A small network was shown many inputs. Here are its activations along a few directions, one row for each input.
Each table varies a few parts of the input and shows all the possible inputs, shuffled.
A made-up example of a description, with smaller parts first: one of 2 separate values, together with either a single point or one of 11 places around a ring or (one of 5 places around a ring, together with one of 6 places along a line).
Shared parts are said once, and a part with two or three values counts as separate values.

Other details of the inputs vary at random and push rows far along two fixed directions, the same in every table; ignore that.

A family of inputs:
row 1: [ 21   0  -7   2  11  16 -19   9   5   0  10  20  -6  22   9   6]
row 2: [-22 -30   9  20  -1 -22  15  -5  -5 -15 -30 -29   6 -29  18 -14]
row 3: [ -6  13  -2 -21  -9   2  -5  -9  -6  10  11   0   5   1 -22   2]
row 4: [ -7 -21  16  -1  -7 -11  16   2 -10 -10 -29 -32  -2 -40  18  -8]
row 5: [-16 -32  10  15  -3 -13  19   0  -6 -14 -29 -26   1 -38  21 -12]
row 6: [ -6  17  -2 -24 -10   2 -10  -2  -7   8  17   1   1  -1 -21   6]
row 7: [ 7 15 -7  9  5  4  7  0 16 10 10 15 -1 19 -8  5]
row 8: [-20 -21  10   6  -9 -21  12  -9 -11  -8 -29 -32   8 -30   8 -15]
row 9: [ -4  18   2 -37 -12   5  -9  -9 -14  14  14  -2   5  -1 -29   6]
row 10: [ -4   9 -13  10   1   7  -1  -1  10   3  21  18   1  10 -14   6]
row 11: [ 18   6   8 -30   4  13 -22   6 -14   6   0   5  -6  14   6   7]
row 12: [-20 -26   9  19  -7 -14  14   6 -10 -11 -30 -26  -2 -40  22  -8]
row 13: [  5  14   6 -28  -3  10  -1   1  -4  15   8   2  -6   0 -11   9]
row 14: [ -7  18   3 -19  -4  -3  -1  -8  -7   9   6   0   6  11 -19   4]
row 15: [  2  22  -4  -6  -1   4   4  -7   3   9  13  14   4  20 -20   4]
row 16: [  9  -6 -34  84  15   8  18  13  50  -6  16  39  -8  17  12   1]
row 17: [ 11  -6 -34  79  12  16  15  20  48  -5  21  42 -12  10  13   6]
row 18: [ -6  20  -1 -20 -13   3  -8   3 -11  10  13   2  -3  -5 -17   7]
row 19: [ -4  14 -17  12  -4   4  -4   2  11   3  22  16  -1   8 -15   5]
row 20: [  1 -39  16  13  10 -16  -1   2  -9 -19 -40 -28   1 -14  40 -16]
row 21: [ -9 -29  12  17   0 -19  20  -5   1 -17 -30 -31   4 -31  20 -15]
row 22: [  6  -1 -35  86   5  17  19  21  38  -8  17  44 -11   5  11   5]
row 23: [  1  18 -16  13 -10  11  -1   6   6   9  17  20  -3   2 -16   8]
row 24: [-19 -15  11   8 -11 -23  15  -6 -12  -6 -34 -33   8 -27   9 -13]
row 25: [ -2  14   7 -41  -3   5  -3 -13 -12  10  13  -1   5   6 -24   3]
row 26: [-21 -26  13   0  -6 -16   9  -2 -13 -10 -25 -30   3 -37  14  -9]
row 27: [ -8  22   3 -35  -8  -4 -11 -11 -11  10  15  -4   6   9 -27   2]
row 28: [  3  13   9 -45   1   5  -4 -10  -5  15  12  -4   1   7 -19   5]
row 29: [ 14   0   8 -30   7   9 -22   3 -13   1   6   5  -3  17   6   6]
row 30: [ 13   9  10 -26   8   2 -16   0 -12   3  -1   3   1  28   4   3]
row 31: [ 12   0   8 -30   9   7 -21   0 -11   1   6   4  -1  21   5   4]
row 32: [ -8 -23  13  19  -2 -21  23  -2   1 -15 -35 -31   4 -28  21 -14]
row 33: [ -2  16   8 -39  -2   1  -2 -16 -11  10  11  -2   7  11 -26   1]
row 34: [ 20 -15 -35  98  17  19   1  33  39 -18   9  49 -18  19  41   6]
row 35: [ -3  22 -14  16  -5  -2   0   2  10   5  15  15   1  15 -15   4]
row 36: [ 20  12   0  -8  10   8 -17   2   1   5   3  14  -1  33   3   4]
row 37: [ -2 -36  21  -1   9 -17  -2   0 -16 -18 -36 -30   2 -12  37 -14]
row 38: [ 16   4  12 -44   8   8 -24  -5 -15   5   3  -1   0  20  -1   3]
row 39: [ 11  17  -6 -13   0  13  -2  -1   9   7  24  15  -1   8 -19   9]
row 40: [  6  11   3 -27  -2   5  -1  -9   0   4  13  -1   3   2 -17   3]
Each input here is: one of 5 places along a line, together with either one of 2 separate values or one of 6 places along a line.
Changing only the place on the line of 5 turns row 24 into row 3. The same change can be made to row 14. Which row results?
> row 10
Change only the place on the line of 6 in row 26. List by row number the other rows that result.
> row 5, row 6, row 9, row 17, row 39
Change only the choice among 2 separate values in row 30. List by row number the other rows that result.
> row 36
Change only the place on the line of 6 in row 4. List by row number the other rows that result.
> row 12, row 13, row 18, row 22, row 23
A walk changes only the place on the line of 5. It starts at row 36 and steps to row 20. List the rest of the walk in order.
> row 38, row 1, row 11

A family of inputs:
row 41: [ 11  15 -18  12   2  13 -27  11   0   2  22  29  -4  25  -2   9]
row 42: [30  4 -3  6 19 17 -3  5 19  1 11 25 -6 34  9  6]
row 43: [-12  -3  31 -74 -11  -8 -22  -6 -49   7 -17 -37   2 -21  -1  -1]
row 44: [ -7   4   9 -37  -2  -1   1 -15 -10   7   9  -9   6  -5 -20   0]
row 45: [ 20  -3  16 -32  14   5  -8  -4  -5   4  -8  -4  -1  19  10   0]
row 46: [-16 -36  15   8  -9  -9   6  12 -17 -15 -35 -30  -7 -47  31  -7]
row 47: [ -2   7   4 -26   2  -8 -14 -15 -10   1   7  -5  11  16 -14  -4]
row 48: [ 11  15  -9  -9  -5  20  -7  10   2   9  23  17 -10  -6 -10  13]
row 49: [-12 -30 -17  69   7  -9  17   7  27 -20  -9   6  -1  -8  22 -10]
row 50: [  9  15 -17   6   3  15   8  -4  24   8  34  24  -1   7 -24   8]
row 51: [-23 -24  16  14 -10 -23  25  -2  -9 -10 -41 -37   3 -37  17 -13]
row 52: [  8  31 -16  11  -4  12  12   1  20  15  26  24  -2  11 -25  11]
row 53: [ -3  20   5 -21  -5 -12 -10 -11 -15   7  -3  -7  10  18 -15  -2]
row 54: [-13 -16 -15  74   0 -13  21  11  23 -14 -19   4  -2  -6  21  -9]
Describe the family of inputs behind these rows.
> either one of 2 separate values or (one of 3 separate values, together with one of 4 places along a line)
What sort of input is row 44?
> one of 3 separate values, together with one of 4 places along a line

A family of inputs:
row 55: [  5 -41   0  64  10 -12  14  19   6 -25 -46 -14  -8 -25  61 -14]
row 56: [ 11  -4  12 -43   5  10 -24   1 -16   0   7  -3  -4   5   2   5]
row 57: [  0 -43  -8  78  10 -13   7  24   9 -27 -38  -6  -9 -21  63 -13]
row 58: [-25   5  19 -43 -21 -18   0  -9 -32   7 -17 -38   6 -31 -13  -4]
row 59: [  0 -18  56 -98  -1 -14  -9 -13 -52   3 -44 -62   3 -27  16  -7]
row 60: [  0  32 -13   3 -11   9   5   0   9  15  21  17   0   7 -28  11]
row 61: [ -4  21   2 -23 -11   6  12  -5  -1  14  13   1  -1  -6 -27   7]
row 62: [-15  10   7 -42 -15   1  -2 -10 -15   8  15 -12   4 -18 -29   4]
row 63: [ 26   5  -9  -1  14  24 -12   8  15   4  24  30  -8  24   1  11]
row 64: [  4  23 -24  13  -4  20   8   1  26  13  40  34  -5   8 -32  12]
row 65: [ 10   4   0 -22   4  14 -28   7 -12   2  12  13  -5  19   1   8]
row 66: [-11  24  -2  -9   1 -17  12 -30  12   8  10   0  20  34 -39  -7]
row 67: [ 28  22 -30  50  28  10  -7  -4  46  -1  33  57   6  87  -8   3]
row 68: [-30 -40 -11  72 -10 -20  24  12   6 -22 -28 -19   0 -55  32 -14]
Describe the family of inputs behind these rows.
> one of 2 separate values, together with either a single point or one of 6 places around a ring
Changing only the choice among 2 separate values turns row 67 into row 66. The same change can be made to row 63. Which row results?
> row 64

A family of inputs:
row 69: [ -8   7  11 -27 -11  -8  -4  -5 -16   6  -8 -19   3 -11  -9  -1]
row 70: [  7  14  -6  -6   2  13 -15   5  -2   5  16  18  -3  18  -6   9]
row 71: [-12  -6   7 -15  -7  -4   3  -5 -12   1  -5 -14   4 -19  -5  -1]
row 72: [ -1 -11 -25  71   1   6  18  13  26 -12   3  23  -7  -9  13  -2]
row 73: [15  6 -7  7  9  9 -9  2 11  0 13 19 -2 22 -1  4]
row 74: [-14 -34   3  38   2 -16  22   0   7 -17 -28 -20   4 -28  24 -13]
row 75: [ -4  -6  22 -39   1 -12  -8  -8 -26   2 -20 -23   5   1   6  -5]
row 76: [  0  16  -2 -12   0  -2  -4  -7   4   7  14   5   4  16 -16   3]
row 77: [-14   2  18 -41 -11 -14  -5  -8 -24   4 -10 -29   5 -17  -9  -3]
row 78: [  1  -3  15 -33  -3  -1 -13  -2 -20   0  -8 -15   1  -8   2  -1]
row 79: [ -6 -35   7  36   8 -15  11   6   1 -20 -35 -20   0 -18  38 -13]
row 80: [  7  15 -10  11   2   6   5  -1  12   4  11  17   2  16 -11   4]
row 81: [ -6  -1  14 -31  -4  -4 -12  -1 -25   3 -11 -14   1  -2   4  -1]
row 82: [ 11 -22 -13  52  11   0   8  10  24 -17  -7   9  -4   0  27  -6]
row 83: [  5  14  -1 -12   0   7   3  -8   1   6  12   9   3  12 -17   2]
row 84: [ 17  20 -25  25   6  28   0  15  29  10  38  46 -13  20 -10  17]
row 85: [ -5   5  16 -34  -6 -12  -1 -12 -15   6 -12 -24   7  -4  -8  -5]
row 86: [ -3   9  -5  -6   2   0  -1  -7   6   4  12   7   3  11 -13   0]
row 87: [  4  21  -9  -3  -6  10  -2   2   3   8  16  16   0   9 -18   8]
row 88: [ -3 -37   2  34   0 -10   8  10   2 -21 -29 -19  -4 -32  37 -11]
row 89: [ 13  11   0 -13   8  14   2   1  11  10  16  14  -5  13  -8   9]
row 90: [ -4  16 -11  -4  -2   7  -6  -1   4   7  23  16  -1   9 -19   7]
Describe the family of inputs behind these rows.
> one of 2 separate values, together with either a single point or one of 4 places along a line or one of 6 places around a ring
Changing only the choice among 2 separate values turns row 69 into row 85. The same change can be made to row 77. Which row results?
> row 76
Change only the choice among 2 separate values in row 88. List by row number the other rows that result.
> row 82
